Each row below holds a small network's activations on one input, seen along a few directions.
Each table varies a few parts of the input and shows all the possible inputs, shuffled.
Descriptions start from the smaller parts, as in this example, which fits no table here: ring(8) and (point or ring(11) or (values(2) and line(6))).
Shared parts are said once, and a part with two or three values counts as separate values.

Other details of the inputs shift rows strongly along two fixed directions, in all tables alike. That doesn't count.
To show where, the next rows are all for the same input, with only those details redrawn:
[  7  -8  -4 -11  15   8   4  -2  -1 -11  -4]
[  8  -9  -4 -11  14   8   4  -2  -1  -9  -3]
[ 11   6  -6 -35  31  17  23   2   8 -22  21]
[ 13 -25  -3  21  16  -3 -15 -13  -8  -2 -32]
[ 10 -24  -3  18  10  -2 -15 -11  -8   0 -31]
[ -2 -22  -1   8 -13   0 -15  -3  -9   6 -21]
[-21  -2  -2 -42 -39  13   9  18   0   5  24]
[-16 -18  -1  -9 -38   2 -10   6  -8  13  -5]

Rows:
r1: [ 13  16   1 -33  28  -5  18   5  17 -27  24]
r2: [ -2  -9   6  20 -12   6 -13  -2 -13  26  -5]
r3: [-13  -5  -2 -16 -39 -12 -22   4  -3  18  -6]
r4: [-16 -17  12  22  -8  -6 -14  -6  -8  11  -3]
r5: [ -2  27  -8 -16  30   1  27   7   5 -26  26]
r6: [ -9  -5  21  37  -7   7   6 -10  20   5 -30]
r7: [  8 -18  13  16 -22 -10 -12  -7  -2   9  -6]
r8: [-31  -8   0   9 -40   0  -1   7 -11  11  11]
r9: [ -2  -9  -2   2 -42   7  -8   8  -8  14  -2]
r10: [ 3  2 -6  6 30 14  8 -4 -9 -7  0]
r11: [ 28  15  -3 -30  28  21  25  -1  10 -15  28]
r12: [ 23  24  -3 -42  30   4  15   0  13 -15  23]
r13: [-28   3   8 -33 -27  16   4  18  -5  18  33]
r14: [-15   1 -12 -11 -46  -8 -12   8  -6  12  -6]
r15: [ 17  -9   6  -1  27  -2   4 -10   9 -20   3]
r16: [ 15  10  -8   5   2 -10   7   2   8 -16   3]
r17: [ 12   3  -4  30  17  -9 -20 -13  -8  15 -21]
r18: [-15  -2   6 -43 -38  13   4  17   1  10  27]
r19: [ -8   7 -12 -29 -12  -2  -1   5   3  -3   5]
r20: [  8   5  -2 -27  25   8  26  -1  12 -31  26]
r21: [ -3  -2  -8 -17 -18  12   8   8  -4  -4   9]
r22: [ -3  11   0 -10  27  -1  -7  -2  -2  -1   2]
r23: [ -8 -19   2  34  16  -8 -10 -12  -8  -1 -17]
r24: [ -4 -21  -2   5 -15   0 -13  -3  -8   7 -19]
r25: [-17  16 -13 -14  -7   3   3   7  -6   4  11]
r26: [-21  -6   0  17  -8 -18 -11   3  -8   6 -11]
r27: [  7  -5  -4   5   2   1  10  -4   1 -20   2]
r28: [ 1 14 -6 14 12 -7  7  3  2 -8 10]
r29: [  9 -11   8  43  12  -6 -10 -14  -7   7 -12]
r30: [22 13 -9 -9  9 -3  0 -6  6  0  1]
r31: [ 28  10  -2   6  21 -12   6  -5  12 -15   3]
r32: [ 25  -1  -4  15  22   3  10  -9   6 -23   2]
r33: [-22  -4   1  14 -43   2  -3  10  -7  15  15]
r34: [ 14  18 -12  11  35   2   1  -6  -4  -7  -4]
r35: [ 22  -4 -13  29   7 -11 -20 -14  -3   2 -33]
r36: [-22   9  12 -33 -32  17   7  20  -7  22  36]
r37: [ 25 -19   5  39   4 -11 -11 -19   0   1 -21]
r38: [ 16  50  -4 -32  73  24  42   0  37 -25   2]
r39: [ 10  31  -1 -16  33   1  25   5  10 -17  35]
r40: [  7   2  11  54  31 -15  -3 -15  26  -2 -56]
r41: [ -6 -11  -3   9 -17 -23 -11  -1  -1  -4 -18]
r42: [ -5  -7  -1  22 -14   8 -10   2 -15  17  -8]
r43: [-17  -2  -6  -1 -49 -17  -4  10  -2   2  -1]
r44: [-20  -8  15   8 -35  -4  -8   5 -10  22  12]
r45: [  1   8   5   4  38 -10   1  -2   4 -14   4]
r46: [ -6  -5  -7  23  20 -11 -21 -11 -12   5 -30]
r47: [ 24  -9   8  26  10 -26 -16 -12   2  -2 -23]
r48: [-19   7   5  -8 -34  -7 -17   8 -11  31   4]
r49: [-29  21  15 -35 -39  37  30  26  19  21  14]
r50: [ 12  14   8   7  39 -11   5  -3   3 -10   8]
r51: [ -8   3   9 -42 -41  13   8  16   1  15  31]
r52: [ -4 -17   1  26  22   2 -14  -8 -16   6 -26]
Q: Changing only one part turns r39 into r17. The same change can be made to r16. Which row results?
A: r35
Q: Changing only one part turns r49 into r38. The same change can be made to r36. Which row results?
A: r48
Q: What is each input in this table made of?
A: values(4) and (point or (values(2) and ring(6)))
Q: Change only the ring(6) part in r16. List by row number the other rows that result.
A: r1, r31, r41, r43, r47

Rows:
r53: [-19  27   5  -8   0   7  22  14  13   0  24]
r54: [  8 -29   3  30  21 -20 -36 -22 -15   6 -37]
r55: [ -4   4 -12 -23 -18  -8   8   5  -5 -15  31]
r56: [-54  -5  -9 -41 -86   5   5  34   6  14  -4]
r57: [-29 -31  14  61 -54  -6 -34 -13   3  37 -45]
r58: [  0 -15  11  63  13 -15  -5 -15   4  20 -36]
r59: [ 41  19 -16 -38  39   4  22  -4  15 -33  23]
r60: [ 29  -2  14  58  70 -10  10 -28   7  -7 -43]
r61: [ 29  19   5  57  71 -11  -5 -26   8 -15 -46]
r62: [-20   0  -2 -28 -14  20  13  13 -14  -2  35]
r63: [  6  42   8 -17  54  11  39   3  18 -26  21]
r64: [ -8   6 -14 -32 -26  -7   2   5  -4  -3  28]
r65: [-21  34   5 -11  -3   3  15  20   9   7  19]
r66: [ 65 -17 -12  43  67 -20 -11 -32   1 -36 -39]
r67: [-16 -46  11  39 -65 -28 -49  -2 -23  31 -35]
r68: [ 56 -16 -12  46  68 -22 -11 -33  -5 -38 -33]
r69: [ 32  14   0 -45  46  12  20   1  16 -27  25]
r70: [ -4   0   0 -36 -24  27  16  20  -5   1  32]
r71: [  0   7  -3 -44 -13  31  14  14  -3   5  27]
r72: [-19  18  15 -16 -15  22  23   3  20  -2  16]
r73: [ 12  44  -3  -4  57  11  29   2  24 -25  20]
r74: [-43  -8  -2 -42 -87  19 -10  23 -18  46  20]
r75: [ -6  -2   0  66  14 -19 -26  -5   1  19 -39]
r76: [ 32   9   2 -38  47  10  24   4  15 -35  29]
r77: [-13  -1  -1 -31 -22  22  14  18 -11  -2  36]
r78: [-14 -40   6  28 -55 -25 -54  -9 -20  45 -48]
r79: [-19   4  -6 -38 -11  22   9  11 -12   7  31]
r80: [-26 -46   9  41 -59 -31 -51  -6 -26  33 -35]
r81: [  6  12 -16 -39 -16  -3   7   3   2  -5  23]
Q: What is each input in this table made of?
A: point or (values(2) and line(5)) or (values(3) and ring(6))
Q: A walk changes only the line(5) part. It starts at r72 and steps to r60. List the rest of the walk in order.
A: r63, r61, r65
Q: Change only the values(3) part in r59. List by row number the other rows that result.
A: r69, r71
Q: Change only the values(2) part in r57. List by row number the other rows that result.
A: r72
Q: A walk changes only the ring(6) part. It starts at r81 and steps to r64. List the rest of the walk in order.
A: r55, r68, r66, r59

Rows:
r82: [ 42  -1  -4  -6  74  17  24 -14   3 -34  -2]
r83: [ 13  20  12 -22  64  11  28  -8   7 -20  36]
r84: [ 19 -21  -2  42  15 -25 -37 -17  -5   0 -39]
r85: [-39  22  10 -11 -33   5  11  20  -3  15  15]
r86: [  6 -32   1  30 -16 -17 -28 -13 -11  -1 -32]
r87: [-39  17   7 -15 -28  13  16  15   3   8  28]
r88: [  8   3  -9 -27  45  10  15  -5   0 -28  16]
r89: [ 17   1  -7 -14  39   8  20  -7  -8 -23  14]
r90: [-37  15  11 -16 -46   6  16  23  11   6  30]
r91: [ -6 -31   4  25 -48  -1 -35  -4 -16  24 -29]
r92: [ 30 -33  -2  51  34 -26 -22 -22 -11  -9 -51]
r93: [ 21  16  -9 -13  32  -1  12  -6   8 -12   7]
r94: [  5  20  19 -35  20   4  29   9  18 -15  47]
r95: [ 12  -2  -4 -27  37  18  14   0   7 -22   8]
r96: [ 22  12  -3 -20  25  16  16   4   1 -12  19]
r97: [  7  -1  -2 -34  11  22  15   4   4 -17  19]
r98: [ 27  20  11 -12  67   5  27 -19  22 -20  14]
r99: [-31  24  10 -20 -42  -2  12  29  10  12  20]
r100: [-38  22   7 -14 -39   2   6  23  -1  21  15]
r101: [-29  14   2 -16 -34  21  20  21  14  13  32]
r102: [ 11 -26   1  35 -26 -19 -24  -8 -16   8 -26]
r103: [-16  -2  -3 -40 -30   0   8  18   4  -9  27]
r104: [ 19 -32  -1  43  31  -9 -36 -21  -8   6 -56]
r105: [-32  19  -2  -8 -32   5   9  20   0  16  26]
r106: [-10 -17  -3  25 -32 -17 -30  -1 -21  30 -19]
r107: [-16 -19  -3  11 -42 -17 -29  -4  -5  23 -27]
r108: [ 49 -25  20  67  93  -5 -19 -42   1  -4 -56]
r109: [ -7 -27  -4  20 -27 -16 -27 -12  -6  14 -36]
r110: [-6 20  0 -6  6 17 18 14 12  2 15]
r111: [-37  18   7 -16 -45   9  15  12  13  13  18]
r112: [ 24 -27  -3  47  27 -29 -26 -17  -8  -2 -48]
r113: [ 23  16  -8 -13  26   3  14  -7   6 -14  11]
r114: [ 38  16  -6  -9  54   0  18  -4   7 -33  18]
r115: [-11 -19  -3  17 -42 -20 -23  -3  -9  28 -29]
r116: [ 27 -24  -4  48  21 -13 -30 -33  -7  -4 -50]
r117: [-30  23   5 -13 -42   0   8  16  10  21   5]
r118: [  1   0  -3 -34   2  15  20  13   1  -6  19]
r119: [  4 -31   1  30 -32 -20 -22  -6 -15   9 -28]
r120: [-30  15   2 -14 -39   6  19  22  16   5  38]
r121: [ -5 -25  -1  27 -26  -8 -32 -12 -21  13 -21]
r122: [  2 -21   1  31 -33 -20 -38  -6 -10  12 -25]
r123: [  3 -26  -3  25 -16 -11 -25 -20  -8   6 -36]
r124: [ 41   5  -9  -4  69   5  23 -22   7 -36  -4]
r125: [ 39  10  -8  -5  77  12  22 -16  -4 -37  13]
r126: [-32  21  10 -22 -43  12  11  28   8  22  15]
r127: [-33  23   9 -10 -41   2  12  14   9  17   4]
r128: [ 21  12  -7 -12  28   4   4 -11   8 -17   6]
r129: [  9   4   0 -26  -6  18  16   9  -3  -4  22]
r130: [ 23 -29  -1  44  30 -11 -25 -17 -11   8 -52]
r131: [ 48  15 -10   4  94   7  18 -20  -3 -37   8]
r132: [-37 -28  -1  14 -68 -17 -42   5 -22  38 -20]
r133: [-34  20  14 -18 -39  15  15  25   6  17  13]
r134: [ 11   7  -2 -29   4   7  11   5   5 -26  31]
r135: [-37  13  12 -20 -43  21  17  23   9  15  24]
r136: [ 13 -28  -5  36   5 -19 -20 -20  -8   8 -48]
r137: [-21  22   0 -11 -28   1  15  24  13   4  28]
r138: [-37  14  -1 -12 -35  11  15  18   5  13  37]
r139: [  1 -30  -2  31  -3  -9 -27 -18 -20   4 -32]
r140: [ -9 -13  -3  17 -39 -16 -33  -7  -5  25 -25]
r141: [-11   9  -1 -38 -34  19   2  18   1   7  30]
r142: [ 11 -22  -3  36 -20 -14 -23 -18 -12  13 -36]
r143: [-26  21  -3  -9 -39   3  11  14  12  17  16]
r144: [  4 -23   1  32 -11  -8 -38  -9  -9  21 -38]
r145: [ 11  16  -9 -24  43   7   8  -2   1 -19  23]
r146: [ 36  18  -8 -14  62  -3  19  -2  11 -33  17]
r147: [ 13   6  -8 -12  43   0  13  -2  -4 -15  10]
r148: [ 10  14  -4 -31  12  14  15  12   4  -4  24]
r149: [-12 -20  -1  28 -38 -12 -38  -7 -22  25 -21]
r150: [  6   7  -5 -29  19  -3   8   7  11 -22  19]
r151: [  5  18  -5   7  32   8  23  -9  23 -12   9]
r152: [-34  23  14 -16 -43   0  15  27   8  10  19]
r153: [  9   4  -8 -24  36   7  21   1  -4 -20  18]
Q: What is each input in this table made of?
A: values(4) and (point or ring(5) or (values(2) and ring(6)))
Q: Change only the ring(6) part in r136. List by row number the other rows that result.
A: r93, r113, r115, r124, r142
Q: Change only the values(2) part in r128. List by row number the other rows that result.
A: r113
Q: Change only the ring(5) part in r135. List by row number the other rows that result.
A: r101, r110, r126, r133
Q: Change only the ring(6) part in r128. List by row number the other rows that result.
A: r107, r109, r116, r123, r140

Rows:
r154: [ -9   0   4 -32 -17  18  11  12  -7   3  33]
r155: [ -9  10  -8 -40 -23   1   8  12   4  -5  22]
r156: [ 31  -8  -6  21  30 -14  -2 -18   6 -19 -23]
r157: [ 10  22  -5 -38  20   8  25   9   9 -24  46]
r158: [-22   0  -4 -16 -45  -9 -12  12 -10  15  16]
r159: [-25   8   9  43 -36  -8 -16   3   2  37 -32]
r160: [ 29 -19  -5  20  49   3 -10 -23  -4 -12 -34]
r161: [-37  -4  13  52 -31  -6 -10   3  -1  27 -27]
r162: [ 21  10  -4  -2  29  -8  12  -5   4 -23  14]
r163: [-13   8  -4 -36 -19   7   8  17  -5   2  34]
r164: [ 38  -4  -5  13  86   8   4 -23  -4 -27 -11]
r165: [ 17 -26  -4  31  14 -12 -26 -17 -10   3 -44]
r166: [-31   1  21  47 -31 -11 -14   2   7  36 -32]
r167: [ 14  18  -6 -44  16  10  26   8  16 -27  34]
r168: [-12 -15   4 -19 -43  12  -4   8  -7  14   4]
Q: What is each input in this table made of?
A: values(3) or (values(2) and line(6))
